These are the activations of a small network on made-up records, seen along a few directions, one row for each record.
Each row is followed by the record's values for the fields Fum, Mab, Rotik, Rut, Tipu, Per.
Other fields move the rows too, some of them a lot.
Strong random noise was added to every row along 20 fixed directions; ignore it. To show where, here is one row again and again, with new noise each time:
[-88 46 -96 -81 236 -126 14 26 -69 -124 -106 -59 23 219 -274 -288 -136 153 300 5 130 53 -28 -152 248 -161 -70 -191 -41 33 171 236 314 -208 152 -59 72 -21 2 -167 50 -215]
[-81 84 -91 -244 -67 -169 -22 -259 78 -292 17 -96 -188 -151 -105 -171 -600 213 112 -124 243 -65 11 130 49 -129 29 89 2 -100 -105 4 225 -264 89 -170 -472 -385 158 -36 -120 -226]
[-101 196 89 -340 557 159 57 -265 -56 386 -230 267 88 -1 320 -10 260 -24 339 -156 -208 -106 -55 -343 177 -88 -88 -192 -3 453 249 167 54 52 -243 237 433 -56 257 -202 514 118]
[-155 -359 177 153 280 -103 -487 -81 -16 -395 36 448 116 602 17 -374 360 270 415 218 -125 144 -73 11 337 174 -137 -297 -26 88 255 429 -115 -203 -225 22 -238 -105 31 -31 173 32]
[258 -48 -206 -271 152 -225 63 -13 -140 117 -63 -121 -204 220 -3 -188 -119 0 65 69 154 -181 -118 19 33 -336 9 -138 176 118 -107 138 -4 -168 332 402 -172 -69 99 76 -51 76]
[-34 -362 199 134 224 -191 34 -93 -59 -90 -59 -80 157 215 169 -288 95 364 258 320 -195 -115 233 -14 -38 -176 263 144 139 171 451 61 207 -140 -149 141 -90 -111 123 -397 24 11]
[-348 95 -267 -41 6 73 -296 19 -109 -70 117 362 278 398 -41 -209 215 247 297 -188 -132 146 359 100 194 319 -206 -42 352 -78 432 -45 408 353 -690 -51 -24 -114 66 281 283 130]
[86 148 -50 126 128 -291 26 322 -26 321 524 -106 100 410 151 -219 143 52 -181 196 159 -28 106 291 -78 79 350 -167 -115 180 82 -262 -193 149 -13 125 91 285 -174 345 -257 344]
[-243 151 -118 439 254 -70 233 25 268 -86 -25 81 -171 323 -116 238 -174 109 -334 -248 -239 -3 280 83 217 477 -60 41 -74 -30 129 -75 -149 217 -35 -303 -109 215 -8 373 206 138]
[-46 27 138 261 194 -245 201 -210 -281 410 -62 98 15 12 202 223 -360 206 -59 115 -117 -319 94 -164 -253 -186 157 309 -264 150 64 -169 -24 76 80 60 116 -151 -156 -394 339 206]
[34 114 168 -6 70 -136 29 6 -10 -181 186 141 64 348 426 -302 164 125 239 39 -43 178 116 191 -9 7 -40 7 114 230 203 64 297 -37 -485 -262 -28 -22 -60 -252 135 359]
[-161 107 -525 -25 98 -211 84 103 -208 42 -172 -409 -485 164 40 -222 -107 58 -23 263 -241 67 425 -36 -67 320 41 83 379 -187 232 43 1 -159 286 191 -258 8 -80 45 -334 48]
[315 240 -197 260 -211 189 60 267 124 1 -151 -141 -193 -301 313 302 -335 -72 -64 51 -93 165 -56 -16 -59 214 268 -229 156 -343 -139 -95 326 368 414 -102 -66 295 110 222 -474 -244]
[-43 -78 1 145 263 100 -64 -61 306 -171 -76 329 77 243 -61 -114 311 216 -106 350 -112 -41 104 245 251 248 -30 29 161 -249 120 29 -273 -49 -93 180 -207 349 131 655 -161 -143]
[-294 -106 21 124 -203 9 -44 -22 93 -227 -37 22 67 -75 -437 47 -63 144 -297 -181 -66 90 189 169 -5 250 -258 246 -80 -308 -70 -51 -30 -176 -156 -268 -176 -128 -71 158 45 -132]
[-381 -21 -317 -136 68 -170 -181 39 -448 133 -134 -382 -14 224 403 90 -219 192 80 -565 -255 -93 229 6 -80 -25 -236 -129 -180 165 385 261 160 467 -176 139 -62 -300 219 -375 218 -101]
[-40 39 -308 -63 -194 -67 -275 -94 -82 -11 21 11 -38 23 331 155 -231 -86 -24 -506 28 -58 109 236 -2 37 -223 -235 -126 -27 -149 34 -80 418 -181 125 -397 -217 117 191 131 79]
[3 -126 -164 126 320 82 86 -336 -154 -196 -573 72 -182 94 -277 211 -220 16 48 -217 -200 -39 -33 -342 411 -86 -185 -1 241 -5 253 302 216 105 81 -105 14 -273 226 -150 435 -30]
[263 -26 211 -292 -212 -126 -17 50 35 37 382 187 3 238 510 -321 51 247 119 -39 160 -17 -148 405 -331 -236 -32 -94 227 111 -194 -25 250 -192 -264 156 -358 -164 -71 12 -106 447]
[14 -25 -196 -44 -136 13 41 -39 -278 -78 -56 261 -105 392 284 91 -155 -41 209 -177 57 -117 -289 -144 112 -277 -390 -187 7 -93 -146 281 146 62 137 9 -109 298 -415 -79 107 149]
[58 -227 394 115 193 -205 242 18 52 212 -118 -364 95 -83 184 -167 -169 281 19 -111 62 -147 -84 36 -255 -458 33 -222 -522 134 -35 213 54 -374 335 171 -15 -110 -125 -592 -28 -98]
[93 492 -160 247 165 -51 -417 150 -137 13 34 287 -172 -71 -29 159 -176 168 -52 240 -26 347 -153 -90 -88 406 76 -379 -233 -91 14 91 92 288 42 -139 90 -168 162 116 -124 -25]

[89 -191 119 236 5 -28 173 82 393 -16 -41 263 -51 59 37 311 -170 392 -88 -119 -355 -211 133 8 -258 123 61 68 198 98 -39 -95 197 157 19 233 -301 -17 382 135 270 38]
Fum=z5 Mab=d1 Rotik=s2 Rut=g2 Tipu=t3 Per=p3
[1 -8 -143 -98 -357 -160 272 53 7 -106 201 183 34 -85 -314 197 -143 102 -85 142 -37 -176 193 -138 -332 -135 -6 525 213 116 -103 -339 260 -31 -188 -1 -24 186 -17 -95 144 85]
Fum=z4 Mab=d1 Rotik=s2 Rut=g2 Tipu=t3 Per=p4
[303 -206 128 -246 -125 -187 -108 161 -159 -156 -7 -477 32 -89 42 -180 26 -215 -110 329 258 -37 -353 242 47 -376 208 75 -155 -90 -281 144 -266 -305 514 88 -56 162 140 -24 -533 -444]
Fum=z5 Mab=d3 Rotik=s1 Rut=g1 Tipu=t3 Per=p2
[14 -181 148 284 -122 -128 24 163 -117 -125 120 327 266 507 -185 44 -151 407 -10 68 86 -166 -104 173 -83 -204 -145 267 -10 -138 53 10 266 164 -92 -75 -54 95 -91 58 189 -88]
Fum=z4 Mab=d3 Rotik=s2 Rut=g2 Tipu=t3 Per=p1
[213 94 -231 -13 -125 -65 55 16 -154 316 -58 149 187 -92 -171 -67 -88 -205 351 333 253 -203 110 -212 -29 -311 107 124 93 -74 -173 -247 155 47 202 342 177 207 -206 10 67 -103]
Fum=z4 Mab=d1 Rotik=s2 Rut=g2 Tipu=t2 Per=p4
[202 288 -6 303 -188 21 -258 -204 -130 -115 -253 384 -214 -290 30 160 -352 153 -35 13 95 291 -109 124 -211 123 -388 -79 -160 -462 -339 157 152 30 -27 -201 -329 -521 -139 -99 117 86]
Fum=z4 Mab=d1 Rotik=s2 Rut=g1 Tipu=t2 Per=p4
[251 -15 80 121 -79 94 -301 377 -177 -33 109 180 20 290 87 19 165 37 71 218 -9 228 -377 11 69 155 98 -245 156 -105 -27 149 132 214 171 -58 148 165 43 166 -222 -44]
Fum=z5 Mab=d1 Rotik=s2 Rut=g1 Tipu=t3 Per=p1
[245 -11 254 -152 -156 328 -126 -332 -243 304 -44 8 108 -420 445 -67 188 49 -160 37 120 136 -165 299 -147 -123 45 71 164 -350 22 -51 -37 44 -268 62 -8 -491 -64 54 -226 205]
Fum=z4 Mab=d3 Rotik=s1 Rut=g2 Tipu=t2 Per=p4
[430 46 88 136 115 -203 246 255 194 242 254 -186 336 141 -334 -352 78 107 71 -165 432 52 68 128 -97 -495 204 -503 -122 315 79 -87 428 58 -74 192 188 -122 0 -80 117 245]
Fum=z5 Mab=d3 Rotik=s1 Rut=g2 Tipu=t2 Per=p1
[-48 290 -397 -137 -80 129 154 -177 45 117 -193 185 37 -193 -55 145 -313 2 135 -109 231 -270 24 -117 1 -318 -302 -46 -81 -265 -160 -70 172 176 82 258 -66 279 -183 225 15 -243]
Fum=z5 Mab=d1 Rotik=s1 Rut=g2 Tipu=t2 Per=p4
[-8 -159 -69 57 -270 -213 169 57 -155 -156 -146 -333 102 297 316 146 -293 -445 84 -458 19 -161 185 232 342 -164 -149 393 -91 13 -227 18 -64 244 164 -325 -72 183 -16 -155 328 -239]
Fum=z4 Mab=d3 Rotik=s1 Rut=g2 Tipu=t2 Per=p3
[-249 102 -16 -83 12 88 -114 -1 509 -457 282 77 -184 -238 -76 -30 -135 221 86 90 -70 164 21 -107 29 411 282 -238 -22 71 132 -34 62 -163 -42 -230 -292 114 246 162 -449 -247]
Fum=z5 Mab=d3 Rotik=s2 Rut=g2 Tipu=t3 Per=p4
[-190 -565 89 354 101 99 -131 -183 84 -284 63 -409 -95 -155 -146 66 54 49 -234 19 -206 30 40 -168 181 151 507 -248 -33 106 498 31 -329 33 -1 -106 -171 -189 21 -149 -373 130]
Fum=z4 Mab=d1 Rotik=s2 Rut=g1 Tipu=t2 Per=p3
[220 -55 -74 -118 -58 33 299 -79 94 -269 206 -59 -333 -3 -308 149 -207 -28 -197 -235 126 35 -380 -322 60 -221 148 -279 302 305 14 43 266 -98 84 -257 -31 -79 -52 -93 -74 488]
Fum=z5 Mab=d1 Rotik=s1 Rut=g2 Tipu=t2 Per=p1
[127 -178 -113 151 -359 -92 25 -55 23 -352 182 30 85 -49 -243 -97 33 -135 88 266 75 79 249 -68 -12 -60 198 227 296 9 79 -269 234 -34 -272 -179 -113 5 -181 -105 -60 240]
Fum=z5 Mab=d3 Rotik=s1 Rut=g2 Tipu=t3 Per=p3
[-145 -240 105 -219 -60 20 152 59 -183 -34 42 -392 44 428 96 -173 -39 -26 34 -693 19 38 -43 219 324 -95 -168 90 275 54 151 152 238 18 -88 -313 16 -242 12 -110 206 82]
Fum=z4 Mab=d1 Rotik=s2 Rut=g2 Tipu=t2 Per=p4
[173 -203 88 196 162 69 -63 156 -131 -138 -58 -238 -44 -212 -261 477 35 250 -470 312 -293 25 -304 -312 -133 1 470 20 15 191 426 73 -6 383 143 -9 348 -34 581 -146 -323 -230]
Fum=z5 Mab=d1 Rotik=s1 Rut=g2 Tipu=t2 Per=p4
[-420 158 179 -202 -217 117 -67 125 -86 66 365 190 94 6 -274 100 5 114 -173 -59 -10 28 -134 -63 -111 307 -36 404 -85 -25 -23 -206 -39 -82 -203 -381 304 2 -81 102 2 -131]
Fum=z5 Mab=d3 Rotik=s1 Rut=g2 Tipu=t2 Per=p4
[2 -323 110 -295 -220 169 -121 58 -48 92 -116 -93 66 -273 -217 259 54 -261 -124 0 -71 -234 -220 -146 38 -42 95 289 44 -36 -298 -65 -332 -85 363 211 131 56 270 143 -61 -434]
Fum=z5 Mab=d1 Rotik=s1 Rut=g1 Tipu=t3 Per=p3
[167 162 -246 106 373 -265 145 -226 26 130 -182 -229 -46 107 31 -376 -61 -181 174 293 262 -103 402 172 260 -172 177 41 61 38 130 -103 -168 -44 87 238 -133 -12 -51 92 27 67]
Fum=z4 Mab=d1 Rotik=s2 Rut=g2 Tipu=t3 Per=p1
[-58 -209 -190 -1 95 -165 21 -333 95 -58 122 193 -278 -15 -219 345 -696 322 -21 -203 -63 -435 -81 -283 -38 -97 392 -5 193 264 53 -187 106 155 174 144 -463 -376 329 97 192 179]
Fum=z4 Mab=d3 Rotik=s1 Rut=g1 Tipu=t2 Per=p2
[-71 -144 -13 -135 -401 -201 -179 -74 -233 -472 42 23 25 -147 -103 87 -101 -87 -12 318 -77 12 92 -4 -149 -13 -43 635 41 -11 -135 -82 -14 -122 -174 -255 -120 -46 117 -346 -5 -260]
Fum=z5 Mab=d1 Rotik=s2 Rut=g2 Tipu=t3 Per=p1
[149 23 182 -216 370 -99 -62 184 69 24 207 4 -119 406 74 -320 335 302 -37 103 41 115 -227 175 -59 18 55 -286 75 317 226 291 -83 -115 -87 227 36 -176 332 86 -105 148]
Fum=z4 Mab=d3 Rotik=s1 Rut=g2 Tipu=t3 Per=p4
[426 460 -442 -139 -40 -159 -261 235 57 -352 196 -87 -91 -75 -375 48 158 -293 -259 -79 268 446 -63 124 27 4 -41 -520 -42 317 -36 59 139 393 -351 -105 108 -105 413 223 -101 243]
Fum=z5 Mab=d3 Rotik=s1 Rut=g1 Tipu=t2 Per=p3
[-73 36 185 -237 122 86 254 -440 167 112 262 217 1 -252 -175 -85 -89 391 -201 103 191 -110 -108 4 -86 -142 138 103 66 -42 116 -169 -13 -289 -221 27 -131 -252 -94 184 -132 238]
Fum=z5 Mab=d3 Rotik=s1 Rut=g2 Tipu=t2 Per=p4
[-6 23 -242 -61 232 -113 -20 212 -473 338 -150 -154 53 180 -684 -55 153 -130 -140 203 54 5 -79 -264 189 -83 -23 73 76 -39 80 40 -47 -84 377 160 529 39 -97 99 103 -94]
Fum=z4 Mab=d1 Rotik=s1 Rut=g2 Tipu=t3 Per=p2
[16 -164 -14 -50 -100 61 -324 -126 -465 101 -191 89 -47 220 423 -37 -38 -298 227 147 51 -77 -316 71 313 -9 -129 77 38 -382 -257 222 -368 -77 436 35 -106 84 -302 121 -111 -182]
Fum=z4 Mab=d3 Rotik=s2 Rut=g2 Tipu=t2 Per=p2
[90 35 175 244 -282 -30 -204 -105 -74 216 69 267 154 -256 612 117 -213 -19 363 61 -33 -58 168 -6 -322 34 184 78 -217 -29 -168 -204 102 270 -124 20 -133 -211 -74 -354 186 20]
Fum=z4 Mab=d3 Rotik=s1 Rut=g1 Tipu=t3 Per=p4
[-330 -483 -48 -143 -380 158 71 61 294 -82 438 -229 313 91 23 -320 496 -166 -31 -246 73 -135 283 232 57 -34 27 -103 173 -35 89 -264 -203 -196 -354 152 -208 461 -493 325 -350 269]
Fum=z4 Mab=d1 Rotik=s2 Rut=g2 Tipu=t3 Per=p1
[38 -353 -25 -203 -555 136 -11 40 83 -84 271 -104 27 -327 -54 353 -153 -364 -86 -338 -23 -169 -121 -177 -54 -27 306 130 167 193 -276 -316 -33 172 56 -98 -67 39 124 57 -59 18]
Fum=z4 Mab=d1 Rotik=s1 Rut=g1 Tipu=t3 Per=p1
[189 447 39 -131 33 -23 -42 438 -294 -168 -94 142 -270 404 118 -115 336 -129 87 359 -271 531 -142 -5 -27 398 -210 284 495 50 32 202 388 -91 -104 -430 445 102 116 -187 77 133]
Fum=z5 Mab=d1 Rotik=s2 Rut=g2 Tipu=t3 Per=p3
[210 -131 -96 20 -167 -203 93 92 -35 -370 110 -2 73 123 -116 -91 -71 -48 293 497 73 -89 75 -176 20 -269 304 304 215 184 107 -124 265 16 6 -66 27 295 78 -232 -131 -153]
Fum=z5 Mab=d1 Rotik=s1 Rut=g1 Tipu=t2 Per=p4
[-1 23 -29 -337 -457 175 35 136 -111 -37 -42 85 21 -193 -18 315 -84 -371 30 -391 0 -13 -325 -223 -73 -170 -347 79 -11 27 -479 24 182 -45 120 -185 211 231 -115 -184 162 -117]
Fum=z5 Mab=d1 Rotik=s2 Rut=g1 Tipu=t3 Per=p1
[115 -186 -231 313 -127 1 -241 -152 -670 -89 -138 -251 348 166 217 -212 159 -131 133 191 266 119 20 118 210 -488 -24 -151 -7 -334 439 143 173 372 -266 -72 128 -13 -565 -307 -229 204]
Fum=z4 Mab=d1 Rotik=s1 Rut=g2 Tipu=t2 Per=p2
[-147 91 -148 -193 -32 -337 73 162 2 -240 195 -47 3 611 193 -249 -117 63 208 -327 42 -89 149 279 23 -136 -283 39 18 274 17 83 242 -17 -245 -131 -236 156 -30 -91 236 143]
Fum=z5 Mab=d3 Rotik=s2 Rut=g1 Tipu=t3 Per=p2
[121 -3 -131 298 66 -131 -110 -117 -269 -281 -15 -346 -214 117 -161 -324 106 -87 -186 196 183 438 91 170 222 113 4 -196 30 -214 267 244 -129 -92 -59 -327 -141 -373 -261 -99 -266 275]
Fum=z5 Mab=d3 Rotik=s2 Rut=g2 Tipu=t2 Per=p1
[-350 116 -126 203 -231 328 -29 340 72 136 19 -59 111 -209 -120 180 -115 23 207 -189 -242 206 151 -361 -12 502 176 -152 115 -249 196 -205 494 241 126 -286 305 236 -149 9 -163 -281]
Fum=z5 Mab=d3 Rotik=s2 Rut=g1 Tipu=t3 Per=p1
[-33 -28 238 -44 230 273 -20 -10 -110 123 130 132 -282 140 245 182 95 33 -46 -64 -239 100 -463 -293 178 298 254 -203 236 201 193 135 -57 34 148 -198 243 -58 42 27 -78 291]
Fum=z4 Mab=d1 Rotik=s2 Rut=g1 Tipu=t3 Per=p3

Which values does each new row have?
[98 379 375 -186 262 -70 -140 44 140 -184 97 -193 -210 -422 -137 59 -122 -45 -232 132 147 255 -413 -77 -95 91 234 -96 -516 362 -112 117 -193 -249 87 -410 309 -272 426 -321 -210 -230]
Fum=z5 Mab=d1 Rotik=s1 Rut=g1 Tipu=t3 Per=p4
[-45 130 -107 -185 -190 -60 -44 8 -26 147 94 120 -277 -142 1 250 -77 -110 -282 -100 -76 -87 -41 21 -292 171 -218 74 -110 20 -409 -69 -347 -84 92 162 -166 -73 -55 142 67 177]
Fum=z5 Mab=d1 Rotik=s2 Rut=g1 Tipu=t3 Per=p3
[-6 66 -73 -41 14 28 -126 -239 -13 -38 -140 96 -233 -225 340 17 -173 80 202 76 -54 -12 -42 -126 -129 -8 -112 -179 -118 -89 -103 163 -76 -102 119 161 -293 -146 -58 -191 -93 -43]
Fum=z5 Mab=d1 Rotik=s1 Rut=g2 Tipu=t2 Per=p4
[32 -66 130 -51 -75 253 69 201 219 128 58 125 -58 189 -43 -184 118 -10 109 -125 -75 111 -44 94 159 337 82 16 589 -224 -120 -150 224 -215 126 -88 -26 35 -75 443 -51 121]
Fum=z4 Mab=d1 Rotik=s1 Rut=g2 Tipu=t3 Per=p1
[72 -184 223 147 140 -166 73 271 238 82 193 -320 151 110 -38 -30 183 74 -331 -17 51 -111 13 268 -101 -78 218 -83 -332 217 20 -51 -328 10 92 167 60 186 165 118 -190 -82]
Fum=z4 Mab=d1 Rotik=s1 Rut=g2 Tipu=t3 Per=p4
[-295 -332 4 -122 260 260 97 -297 102 -58 -174 -486 205 -372 -432 -32 282 -197 -267 -100 12 -95 103 -104 464 -75 248 31 -32 29 425 -52 -361 -71 -53 -23 257 67 134 147 -221 -268]
Fum=z4 Mab=d1 Rotik=s2 Rut=g1 Tipu=t3 Per=p1
[-269 -177 280 42 7 353 -249 -217 20 114 -242 64 43 -125 302 -169 -102 96 443 -246 -100 114 -39 19 254 284 -5 -99 112 -420 15 116 112 -180 117 -146 -170 -343 -110 -50 -4 -251]
Fum=z4 Mab=d1 Rotik=s2 Rut=g1 Tipu=t2 Per=p4
[-185 269 -37 -129 153 15 115 -102 478 -101 146 136 -40 39 503 -20 -209 294 69 -168 53 -173 52 264 -60 40 -69 -234 -268 36 -1 -1 -50 80 -132 96 -378 348 76 285 -194 -148]
Fum=z5 Mab=d3 Rotik=s1 Rut=g2 Tipu=t3 Per=p1
[70 -130 -168 301 -111 1 -47 107 -35 68 -35 -210 164 133 -147 -145 -105 107 -129 122 180 -44 216 373 145 3 178 77 229 -534 99 -216 59 214 161 97 -197 34 -129 492 -325 -136]
Fum=z5 Mab=d1 Rotik=s1 Rut=g1 Tipu=t3 Per=p3
[-139 -346 -172 -33 -11 159 -18 -149 132 -241 -143 -313 46 -272 -27 -30 202 52 47 -161 -103 3 161 -155 43 -153 -14 -383 -72 41 383 255 -33 77 -136 258 -150 20 141 -197 -228 -204]
Fum=z4 Mab=d3 Rotik=s2 Rut=g2 Tipu=t2 Per=p4
[145 50 129 280 224 -66 -415 -112 -268 31 26 -140 -202 37 131 -38 -28 -299 -71 78 38 313 -179 34 303 319 338 -205 -139 75 42 83 -397 110 154 -305 73 -504 24 -61 -23 247]
Fum=z4 Mab=d1 Rotik=s1 Rut=g2 Tipu=t3 Per=p3
[350 313 -384 256 376 -115 107 -67 -67 -132 -250 -173 -10 -55 -281 -429 460 -249 50 589 123 352 428 -73 74 -202 84 -220 280 106 456 -44 270 -33 -429 48 290 80 -212 -188 -94 545]
Fum=z4 Mab=d1 Rotik=s1 Rut=g1 Tipu=t3 Per=p1
[-68 147 -459 -378 201 73 -105 -132 -109 -484 -136 -468 -172 -17 -270 -238 77 -79 -122 43 160 162 8 90 384 -114 -11 -119 323 -39 454 193 111 70 -191 -109 -25 -14 303 212 -462 -182]
Fum=z5 Mab=d1 Rotik=s2 Rut=g1 Tipu=t3 Per=p1
[-202 125 -416 -399 -256 88 -124 214 -28 -38 142 -194 -86 -192 -279 -250 -37 191 211 -126 200 105 -31 -198 -287 -136 -214 -489 38 -123 68 131 390 -168 33 318 -103 14 -176 -69 -449 -140]
Fum=z5 Mab=d1 Rotik=s2 Rut=g2 Tipu=t3 Per=p4
[81 -90 51 51 -11 61 27 272 -167 146 -170 -25 148 142 -453 -98 204 308 -202 148 -32 96 -47 109 -117 -44 -164 119 288 -375 96 67 285 -103 109 173 200 -69 -23 157 -57 -110]
Fum=z5 Mab=d1 Rotik=s1 Rut=g2 Tipu=t3 Per=p3
[83 -191 -165 43 -384 34 -67 131 -174 -152 414 51 35 120 -308 281 24 -130 -326 -97 60 36 -244 -104 84 35 190 -58 157 23 -5 -176 -12 316 -58 -153 43 122 -87 303 -176 277]
Fum=z5 Mab=d3 Rotik=s1 Rut=g1 Tipu=t3 Per=p3
[44 -114 -330 -106 -188 -105 -158 137 -268 74 -10 -50 -79 222 -369 28 -545 248 152 -109 109 -153 -19 -28 159 45 168 113 466 -288 -18 -76 354 255 427 156 -260 -343 299 366 -18 -366]
Fum=z5 Mab=d1 Rotik=s1 Rut=g2 Tipu=t2 Per=p1
[171 22 136 -164 -16 165 355 -264 284 44 -270 125 -85 -117 255 -51 -2 -201 113 -131 85 -190 14 95 48 -220 -252 156 167 -93 -325 -26 -66 -260 42 110 -174 127 -134 66 171 96]
Fum=z5 Mab=d1 Rotik=s1 Rut=g1 Tipu=t3 Per=p4
[-47 230 24 -235 117 -55 -105 -54 -2 200 61 57 -102 81 246 -105 40 -268 174 -104 -21 37 71 116 151 260 1 60 52 162 -186 -73 -207 -51 -16 -32 20 -161 135 148 234 93]
Fum=z5 Mab=d1 Rotik=s2 Rut=g1 Tipu=t2 Per=p3
